[[ -9   3   5  -1  -5  -3  -2]
 [-10   3   7  -1  -6  -3  -3]
 [ 11  -4  -6   2   7   4   2]
 [ -4   3  -2  -3  -2  -2   1]
 [ 26  -6 -20   0  16   7   6]
 [-17   4  13   0 -11  -5  -4]
 [  0   3  -5  -3   0  -1   1]
 [  8   0  -8  -2   5   2   3]
 [  8   1 -12  -4   5   2   4]
 [ -1  -3   7   4  -1   1  -2]]
Counting starts at 1.
The entry directly below the smallest entry: 13
The bottom-left entry?
Answer: -1
The entry at row 1, column 3?
Answer: 5
The entry at row 1, column 1?
Answer: -9
The entry at row 2, column 1: -10
The entry at row 3, column 1?
Answer: 11
The entry just left of the smallest entry -> -6
The minimum: -20
The entry at row 2, column 3?
Answer: 7
The entry just right of -17?
Answer: 4
The entry at row 1, column 2 -> 3
The entry at row 2, column 2?
Answer: 3
The entry in the bottom-right corner?
Answer: -2
The top-right entry: -2
The entry just right of -12?
Answer: -4
The entry directly below the largest entry: -17
The entry at row 3, column 2 -> -4
